Each row below holds a small network's activations on one input, seen along a few directions.
In each table, some parts of the input vary, and every possible input appears once, in random order.
A made-up example of a description, with smaller parts first: one of 6 places along a line, together with either a single point or one of 9 places along a line or (one of 2 separate values, together with one of 5 places around a ring).
Shared parts are said once, and a part with two or three values counts as separate values.
In the rows, 128 means zero.

Other details of the inputs shift rows strongly along two fixed directions, in all tables alike. That doesn't count.

Rows:
r1: [123 126 124 124 123 122 122 137 121 124 118 127 109 132 128 120 120]
r2: [117 128 122 122 123 127 127 127 134 131 127 127 113 120 117 125 125]
r3: [115 138 123 128 136 130 126 118 124 137 123 123 133 125 141 119 119]
r4: [132 121 125 130 128 119 119 129 132 136 127 128 120 128 123 109 129]
r5: [130 126 130 140 131 124 114 125 128 136 127 123 116 129 123 121 135]
r6: [129 130 122 125 129 129 132 127 123 132 119 125 109 140 140 125 121]
r7: [142 113 151 121 112 118 146 147 140  76 180 132 158  97 162 162 150]
r8: [129 122 135 134 138 123 125 128 135 143 123 133 119 131 126 117 125]
r9: [133 108 157 129 115 107 145 148 133  75 160 131 180  93 169 158 141]
r10: [122 131 127 126 118 136 119 129 121 130 125 123 110 127 125 128 130]
r11: [144 117 154 122 119 122 154 144 137  85 169 133 156 101 164 170 155]
r12: [120 130 123 124 129 131 137 128 134 136 128 131 113 123 121 124 121]
r13: [135 122 128 127 135 125 126 131 135 141 126 131 122 130 126 109 124]
r14: [127 139 131 138 129 133 123 124 130 140 118 125 121 129 130 126 135]
r15: [164 147 117 118 136 148 127  84  91 132  89 152 192 210  24 154  92]
r16: [125 131 133 136 128 125 127 128 133 143 117 135 122 126 128 120 125]
r17: [119 127 128 122 118 125 126 133 126 131 121 126 110 126 121 124 124]
r18: [118 125 119 133 135 125 127 132 128 145 121 131 131 122 131 121 124]
r19: [191 117 146 115 129 123 139 103  88  78 127 163 238 198  28 188 107]
r20: [136 112 158 128 123 109 152 148 132  82 163 136 179  93 174 156 136]
r21: [119 136 118 135 136 132 122 129 124 143 122 121 130 127 132 126 134]
r22: [124 131 126 124 125 133 137 124 127 139 123 125 111 136 133 128 126]
r23: [122 129 132 136 121 122 118 128 133 138 115 130 121 124 124 122 129]
r24: [123 134 125 125 124 139 129 125 123 134 123 125 110 132 131 128 134]
r25: [129 132 121 126 128 135 125 128 119 127 119 125 109 137 138 125 129]
r26: [127 130 122 127 123 132 115 133 117 123 121 124 108 132 131 124 125]
r27: [135 126 122 135 129 126 116 126 129 134 130 122 118 127 124 112 134]
r28: [122 133 122 122 131 135 137 121 135 139 128 127 113 129 128 129 126]
r29: [126 127 124 126 128 125 132 136 122 129 120 131 109 135 133 119 116]
r30: [117 129 118 119 124 127 126 127 138 127 133 128 115 123 118 118 123]
r31: [120 131 121 126 122 138 121 124 129 130 131 124 112 122 120 128 130]
r32: [109 134 121 136 127 135 114 124 122 127 123 117 132 123 131 117 124]
r33: [125 135 130 141 121 130 114 127 128 136 119 124 120 125 125 125 133]
r34: [112 141 122 131 135 135 121 122 121 131 123 120 133 125 138 118 127]
r35: [116 129 116 140 128 131 114 132 124 137 123 119 129 124 127 125 133]
r36: [138 125 126 126 137 129 127 125 137 143 125 124 121 132 132 114 126]
r37: [121 129 128 124 124 128 137 132 126 136 123 130 111 130 125 122 121]
r38: [122 133 119 118 132 137 134 121 140 135 133 128 116 130 129 122 124]
r39: [119 131 120 119 130 131 135 128 139 132 133 132 116 125 122 117 119]
r40: [144 117 151 118 120 122 153 145 143  81 176 133 157 101 168 162 154]
r41: [138 129 124 131 136 131 124 125 132 137 126 121 119 129 128 114 135]
r42: [114 121 117 135 128 123 119 132 128 139 118 127 130 122 126 122 129]
r43: [121 133 119 131 137 127 126 127 128 149 122 125 131 127 136 126 126]
r44: [133 126 133 132 140 127 127 123 137 145 122 125 119 134 132 122 127]
r45: [132 129 131 136 139 129 123 124 132 139 123 122 117 132 128 122 137]
Each input here is: one of 5 places around a ring, together with either one of 4 places along a line or one of 5 places along a line.
- Changing only the place on the ring of 5 turns r35 into r21. The same change can be made to r26. Which row results? => r25
- Change only the place on the ring of 5 in r16. List by row number the other rows that result. => r14, r15, r23, r33
- Start at r39 and move only the place on the line of 4, one step at a time. The first step leads to r12. Which rows follow, in order? => r37, r29
- Change only the place on the line of 5 in r18. List by row number the other rows that result. => r8, r13, r16, r20

Rows:
r46: [126 122 133 139 126 119 119 138 120 117 127 125 140 120 142 130 135]
r47: [123 125 130 139 132 120 120 132 130 124 136 125 151 113 140 126 133]
r48: [123 127 132 124 115 127 133 138 124 112 136 129 123 117 137 136 128]
r49: [ 87 162  79 133 146 159  94  93 119 210  63 112  55 161  96  67 103]
r50: [144 121 141 130 126 121 129 137 130 120 135 129 122 126 138 128 137]
r51: [153 135 118 121 138 139 122 102 114 134 111 141 159 171  63 128 109]
r52: [124 122 130 140 125 121 115 135 125 118 133 123 144 116 140 129 137]
r53: [134 138 111 114 121 146 122 107 101 120 111 138 154 166  59 138 105]
r54: [ 85 138 106 133 129 135 106 129 142 169 110 108  35 111 153  76 126]
r55: [148 134 110 115 131 145 124 106 106 126 113 136 148 174  60 140 112]
r56: [143 121 139 129 129 120 135 135 133 126 133 130 129 127 144 126 131]
r57: [123 128 130 121 119 126 138 137 128 117 133 131 130 119 142 135 123]
r58: [136 123 130 122 128 125 140 136 131 124 136 130 125 127 143 136 131]
r59: [131 121 138 134 127 118 130 132 140 130 135 131 135 115 133 134 135]
r60: [124 123 134 137 136 119 126 133 127 127 131 125 150 116 144 126 129]
r61: [134 121 143 134 122 117 129 139 130 123 130 131 124 123 134 137 136]
r62: [119 127 130 122 124 127 140 135 132 118 137 133 134 115 139 132 125]
r63: [131 132 135 133 124 132 131 131 124 119 132 124 128 123 145 141 140]
r64: [132 122 130 123 133 127 142 133 136 125 140 131 129 123 140 134 132]
r65: [141 121 138 130 125 124 125 133 135 120 138 127 127 122 135 127 139]
r66: [118 128 128 121 120 128 135 134 133 117 140 130 135 112 133 132 130]
r67: [125 135 132 132 130 133 132 127 134 126 139 123 139 118 143 138 139]
r68: [128 132 132 133 123 134 128 128 129 119 136 121 132 119 141 140 142]
r69: [132 120 140 134 121 119 125 135 135 124 133 129 128 119 131 137 138]
r70: [146 136 109 114 136 144 129 104 111 131 115 139 156 171  62 138 110]
r71: [141 136 114 113 127 144 122 102 104 117 113 136 150 173  58 138 106]
r72: [131 120 141 134 130 117 136 133 137 131 132 134 135 120 136 133 131]
r73: [134 121 141 133 125 115 135 136 132 130 128 132 131 125 140 135 131]
r74: [ 93 137 103 135 133 136 109 133 143 178 110 108  34 112 154  78 133]
r75: [126 132 136 130 134 132 136 127 131 129 135 127 139 121 148 137 135]
r76: [140 121 139 130 135 121 136 131 137 128 137 131 133 123 140 124 131]
r77: [129 125 133 121 124 124 137 132 131 115 136 129 125 125 143 134 125]
r78: [126 122 133 135 130 117 125 136 123 124 125 124 146 120 148 128 129]
r79: [124 126 130 121 126 126 135 129 136 115 143 128 129 118 135 131 131]
r80: [125 125 132 121 130 125 139 130 135 116 139 131 129 122 140 131 126]
- What do these inputs look like to the network? => one of 5 places around a ring, together with either one of 2 separate values or one of 5 places along a line
- Changing only the place on the ring of 5 turns r76 into r65. The same change can be made to r72. Which row results? => r69
- Change only the choice among 2 separate values in r63. List by row number the other rows that result. => r46
- Change only the place on the line of 5 in r50. List by row number the other rows that result. => r48, r54, r61, r74
